A small network was trained on invented records. Each row is its activation on one of them, seen along a few directions.
Records have a field called SAR. Each example row is followed by its value.
Records without SAR are marked missing.
Other fields move the rows too, some of them a lot.
Strong random noise was added to every row along 8 fixed directions; ignore it. To show where, here is one row again and again, with new noise each time:
[ 160   90  139  118    2  -53  195 -140 -194 -272   58  234 -206   94
  -63  -19 -195  102  239 -272]
[-523 -491  167  402  127  182 -258  235 -174   94  606  120 -171 -251
  298 -329   93 -109 -178  331]
[ 317  103 -472  231    7   -5  118  -33   95  144   82  -29 -308   82
  119  123  -77 -205  -25 -284]
[-401 -313   98   -6 -105  -59 -163   83   65   -6 -143  -88  130 -257
  -30  169  380   62   98  341]
[-171   73   35  -83  -88 -104  324 -351  137 -155   16 -107 -126   51
  -96 -362 -311 -132   94 -267]
[ 343 -199  332    0  288  -78 -306  215   85 -346  185  242 -137  203
   72 -127  285   46  -23  177]
[-110  -88  -72  632 -170   24 -246    6 -327  391  357  -96  176  162
  332 -522 -531  -25 -346 -126]
[ 585  324   11 -169  422  452  101  241 -452  348 -549  267  328  208
 -201  159   57  201  -97   23]
[ 226  -45 -432 -165  -45 -150 -282  134  480  403 -538 -433  380  111
   19  116  449 -121 -197  150]
[ 102  -71 -285  227  -52  -37  -91   -9  157   71  180 -123 -248   23
  140   99  -36 -241 -195   55]

[-506  -96 -332  -63 -113  -50  190 -170  360  181   99 -298 -210 -135
   91 -140  -37 -313   -4  -47]
moluv
[-108  -33 -241   92 -314  -57 -215 -158  237  162   72 -386  -87    1
  118  209 -261 -287 -470  236]
ras
[-342 -278 -123  185 -142   -8 -355  265  -42  383   12 -189  294 -234
  216  231  249  -11 -221  480]
gozo
[-373  173  -59  -39 -385 -128  515 -175  191   91   29 -403  375 -351
  -40 -177 -189  -14  140 -129]
timal
[ -28  127 -176  -78  -51   13  135  -96  -39  157 -209  -70   72   12
  -28  221  -78  -51   -4   20]
gozo
[ 591  143 -405  165   41 -112  149  -38   52 -160  161  292 -438  361
  117  -54  -75  -30  294 -636]
tis
[ 217  317  -32 -114   91  293   61  -86 -268  241 -282   -6  156  207
 -129  156 -452   67 -360  105]
ras
[  22  314 -172 -466   18   65  534   99  353  360 -399 -424  669 -225
 -142 -247  225   -8   95 -119]
timal
[  66  -10  288 -133  264  200  -79  144 -261   31  -84  111  182   69
  -65  -30    8   97 -171  246]
missing
[ 177  306 -409  -74  222  189  397   10  -10  241 -351  181   50 -118
  -27   -9   -3  -77  296 -534]
verof
[ 313  398 -121 -122  223  232  386   64 -167   38 -425  234  247  -74
 -103   46   43  174  418 -478]
dov
[  93   90   17   61  210  115   43  180 -346  254 -261  250  281  214
   63 -418   70  319  293 -446]
fumu
[ 507  315 -135    7 -110 -429   81 -152  196 -296 -181   69 -116  405
 -178   80 -223  207  364 -656]
moluv
[ 478  165  214  266 -129 -354   74  298 -263 -318   80  271  175 -147
  157  155  195  523  461 -339]
timal
[ 407   68 -295  273   96   32  -39   76  -99   79   94  195 -184   39
  150  269  -26   21  -39 -138]
gozo
[ 437 -209  -56 -101   40 -364 -716  351  510    6 -283 -200  263  385
  153   15  602   51 -160  264]
fumu
[ 106  -26  187 -392  450  153   39  160  124 -357  -94  333 -176 -103
 -105  109  337  -62  134  122]
verof
[ 140  455 -199   71   34  215  507  -44  -79  368  122 -345  232 -225
   80 -318 -423 -130  -89 -229]
rupar
[ -84 -137 -147  140   -4   16 -212  149   77  200   97  -98   36  127
  193 -318   69 -115 -147   45]
tis
[  78  169  113 -651  509  303  297  169  576   44   -2 -262  133 -361
 -107 -303  482 -269 -324  514]
rupar
[ 495  431 -100 -229   97  276  102 -132 -126  265 -494  -71  150  253
 -241  315 -378  -56 -351  102]
ras
[-199  171 -281  -62  -43  -98  292 -121  143  103 -322   32  308  -92
  -22 -329  -44   70  277 -547]
verof
[ -14  -14 -243   99   71  233  -29   82  -97  286  -79  -18  129  129
   37  -65   -6    1 -167  -28]
fumu
[ 454  -48 -156  245 -321 -629 -427  -90  450 -325  121 -173 -134  538
  257 -276  -41  -46   40 -332]
tis
[ 392  -68   91  151 -277 -729 -251  263  546 -178   75 -213  501  174
  296 -439  355  256  261 -374]
muba
[-222 -492  101  203  511  355 -330  522  -77  203  697  227 -187 -139
  344 -506  423 -200 -304  303]
missing
[-271 -168  137  183  -86  142 -139   81 -378   67  -80  181  251   -4
   -1  204   58  338  100  140]
moluv
[ 482  496 -290  231 -229 -242  429 -167  316  -86  412 -464 -137  -84
  198 -114 -464 -265  -49 -351]
rupar
[ 307  147  328   86  350  220  160   85 -558 -198  177  476 -135  182
  -11 -189 -241  200  119 -254]
missing

Here are new rows. What is SAR for each?
[-316 -111  168 -159   78   11  160 -115   20 -219  141  115 -190 -202
  -94   13  140   -6  208   -2]
missing
[ 187  149 -244 -327   39  -86  159 -117  296  -71 -332 -176 -111   50
 -146  296  147 -142   41  -45]
missing
[-434 -166  322  259 -332  139   18  -88 -425 -312  261  135 -350 -365
  -72  734 -301   67  -44  447]
ras
[  73 -137  -21   -6   87   94 -171   91  278  -46  287  -69 -346  -52
  137  121   27 -293 -403  349]
ras
[ 784   65  -42   86  163 -315 -338  427  -44  119 -341  271  472  308
  135 -108  663  481  421 -543]
missing
[ -51   19 -263  403 -200   40  -73  -57 -201  285  235 -171  -75   27
  176  101 -450 -144 -329   -2]
missing
[  58 -133  125  406  -82  -72 -315   52 -177 -274  399  156 -354  159
  197   89 -173    0 -118  138]
fumu
[ 139   70   33  338 -190   -1 -120  -42 -239  113  235  -25  198  377
  123 -536 -565   12 -253 -196]
tis
[  60   51   11  -63  -64  -39 -103 -186  205 -407  139  -63 -418  123
 -220  408 -260 -163 -254  302]
fumu
[ 314  -70 -304  406 -330 -499 -506   58  264 -107  -69  -83  125  112
  300  310  120   98   23 -136]
verof
[ -95 -149  203  114   29   -9 -257  258 -337  221  -74  164  429   36
  137 -103  116  306   85   85]
gozo
